Each row below holds a small network's activations on one input, seen along a few directions.
Each table varies a few parts of the input and shows all the possible inputs, shuffled.
A made-up example of a description, with smaller parts first: one of 5 places around a ring, together with either a single point or one of 9 places along a line or (one of 3 separate values, together with one of 4 places along a line).
Shared parts are said once, and a part with two or three values counts as separate values.
In the rows, 128 means zero.

Other details of the inputs vary at random and push rows far along two fixed directions, the same in every table; ignore that.

Rows:
r1: [121 115 138 104 124 107 177 140 138 131 107 129]
r2: [ 88  87 134 128 119 156 140 140 131 152 143  99]
r3: [140 124 120 107 144 133 116 115 118 122 105 129]
r4: [150 162 148 103 109  59 199 148 138 122  82 165]
r5: [196 215 136 143 159  73 120 106 148  64 104 179]
r6: [113 107 103 149 113 143 108 126 126 147 181  94]
r7: [116  71 115 108 120 156 121 144 100 160 121 119]
r8: [109  81 114  98 107 160 116 129 103 154 112  97]
r9: [120 139 147 132 110 108 159 138 138 132 115 133]
r10: [118  69 113 118 108 151 137 154 115 145 141 118]
r11: [135 172 102 178 207 169  40  70 159  87 223 100]
r12: [105 180 136 188 208 185  53  82 157 103 197 122]
r13: [115  84 122 141  83 148 128 158 109 152 144 120]
r14: [120 129 148 124  99 104 170 143 140 132 108 126]
r15: [136 141 127 126 116 123 109 121 111 128 105 134]
r16: [176 122 123  84 128  75 178 144 130 108  77 162]
r17: [ 81 108 140 153 108 162 121 142 122 165 157 115]
r18: [122 117 135 100 130 106 177 147 132 141 111 141]
r19: [193 221 137 138 164  74 110  96 142  68  96 177]
r20: [105 115 121 137 102 168  80 118 104 148 130 100]
Description of these inputs: one of 2 separate values, together with either a single point or one of 4 places along a line or one of 5 places along a line.
The inputs of r11 and r6 match in every part but the choice among 2 separate values. If r8 is changed in the same way as r11 into r6, which row does it become?
Answer: r20
Change only the place on the line of 5 in r8. List by row number the other rows that result.
Answer: r3, r7, r10, r16

Rows:
r21: [110 121 115 168 172 195  53 112 125 129 188 115]
r22: [108 131 123 178 158 194  46 110 121 131 184 117]
r23: [191 213 123 128 181  79 119  83 160  59 118 157]
r24: [195 230 145 134 177  71 126  91 159  56  90 179]
r25: [195 213 126 124 191  81 122  85 164  55 116 161]
r26: [157 117 135  79  76  61 202 158 116 135  53 152]
r27: [171 130 121  76  98  57 194 139 131 111  75 143]
r28: [192 209 126 123 199  86 123  87 166  54 116 164]
r29: [115  65 113 106  85 133 146 160 100 168 122 114]
r30: [143 174 122 144 177 131  90  85 151  90 149 120]
r31: [105 123 158 128 103  84 220 166 160 142 137 135]
r32: [165 130 126  71  99  54 202 135 137 111  68 134]
r33: [ 39  65 144 161  87 170 165 174 132 198 191  95]
r34: [104 155 131 192 142 188  43 103 123 128 177 112]
r35: [ 91  83 136 112  60 135 154 160 101 177 102 110]
r36: [ 88 148 139 178 162 196  51 101 126 136 173 110]
r37: [120  99 138  86  72  95 187 158 109 160  71 131]
r38: [106 143 131 177 173 191  52 104 127 124 172 123]
r39: [ 88  31 110 114  84 172 130 167  89 190 144  98]
r40: [175 195 134 142 181 106 103  99 150  72 122 166]
r41: [ 97 119 116 158 169 194  63 100 133 133 186  92]
r42: [115  87 142  77  88 100 199 164 111 158  68 137]
r43: [166 118 127  52 122  53 222 141 142 109  57 146]
r44: [ 88  45 115 124  71 167 124 166  87 190 138 103]
r45: [110 137 122 180 135 180  53 112 119 131 177 114]
r46: [ 95  44 111 115  66 155 137 167  90 184 135  98]
What do these inputs look like to the network?
Answer: either one of 2 separate values or (one of 4 places along a line, together with one of 6 places along a line)
What sort of input is r25?
Answer: one of 4 places along a line, together with one of 6 places along a line

Rows:
r47: [160 208 138 152 146  71 137 104 166  93 141 135]
r48: [121 147 118 153 120 126 117 116 139 130 166 106]
r49: [117  84 123 102  76 130 147 160 104 152 110 123]
r50: [166 190 137 127 155 105 117  98 149  75 103 146]
r51: [118  62 115  89 106 132 151 144 105 156 102 108]
r52: [112 170 147 146 167 131 125 113 146 133 141 137]
r53: [127 109 122 118  86 108 165 153 112 149  98 145]
r54: [118 140 142 156 118 122 117 136 115 141 138 142]
r55: [105  81 137 124 101 130 184 167 138 141 138 120]
r56: [166 155 118  97 103  59 177 125 147 104 115 132]
r57: [ 79  58 128 129  74 172 120 158 100 178 128  96]
r58: [155 142 133 100  95  77 175 143 128 113  74 155]
r59: [118 186 138 166 188 161  71  84 151 107 161 130]
r60: [147 166 142  94 144  77 185 131 148 116  83 159]
r61: [154 194 143 137 161 106 119  93 153  83 107 144]
r62: [109 154 123 160 187 185  59  89 134 113 174 113]
r63: [174 193 117 162 192 132  64  91 142  85 153 154]
r64: [178 193 133 133 150  84 122 110 139  84 119 172]
r65: [108  97 117 147 119 186  79 131 106 145 160 105]
r66: [161 156 135 118 112  71 163 139 125 113  90 165]
r67: [138  99 127  83 103 106 174 138 117 132  83 125]
r68: [102 104 115 152 113 177  88 134 108 153 163 122]
r69: [107  81 130  95  90 136 155 144 112 156 106 111]
r70: [126 138 150 105 120  96 179 138 136 138  91 141]
r71: [193 142 129  90 148  45 206 133 168  76  89 166]
r72: [148 101 122 103  97 101 158 154 103 144 106 146]
r73: [151 166 121 166 184 159  48  88 140  92 154 126]
r74: [ 88 105 118 129 154 178 101 124 117 154 162 107]
r75: [105 131 144 154 117 144 107 128 125 136 128 122]
r76: [140 155 140 149 165 128 130 121 166  87 163 139]
r77: [167 188 137 128 148 101 114 103 148  74 106 151]
r78: [ 86  78 143 132  87 149 137 147 109 172 115 107]
r79: [142  89  94  93  95  90 167 138 123 145 124 107]
r80: [125  63 116  91  98 133 148 150 104 158  96 108]
r81: [151 152 142 105 116  84 163 126 137 106  72 143]
r82: [118 129 150 119 113 113 152 131 130 139 102 128]
r83: [175 185 121 135 154 102 114 111 137  89 119 162]
r84: [ 95 156 145 205 176 181  82 115 162 118 211 117]
r85: [118  81 101 102  79 112 161 143 113 153 138  96]
r86: [ 78  95 117 182 140 239  20 113 108 149 201  83]
r87: [ 83  79 125 106 117 157 144 151 112 177 140 112]
r88: [ 87 132 135 188 134 195  56 123 117 144 178 106]
r89: [181 195 122 160 195 117  67  87 142  83 154 159]
r90: [ 76  69 127 145  75 164 131 169  91 193 142 113]
r91: [156 119 122  73 136  77 180 132 128 117  72 144]
r92: [143  99 126  86  97 106 171 142 114 130  78 125]
r93: [169 151 118 127 150 121 103 116 130 103 120 138]
r94: [ 85  37 119 129 101 171 151 167 120 166 166  98]
r95: [ 90  63 109 101 131 151 140 147 106 171 133 107]
r96: [ 84 133 127 159 167 203  57 101 128 137 188 103]
The inputs of r91 and r62 match in every part but one. If r51 is changed in the same way as r91 into r62, which row does it become?
Answer: r67
The inputs of r63 and r53 match in every part but one. If r93 is changed in the same way as r63 into r53, which row does it become?
Answer: r58
What do these inputs look like to the network?
Answer: one of 5 places along a line, together with either one of 2 separate values or one of 8 places along a line
List by row number the other rows that have the place on the line of 5 in common with r96.
Answer: r49, r50, r56, r64, r68, r69, r76, r77, r87
Change only the choice among 2 separate values in r71. List by row number the other rows that result.
Answer: r79
Change only the place on the line of 5 in r81. List by row number the other rows that result.
Answer: r50, r78, r80, r92
Start at r54 and move only the place on the line of 8, one step at a time. The first step leads to r90. Which rows follow, in order?
Answer: r88, r75, r78, r82, r70, r52
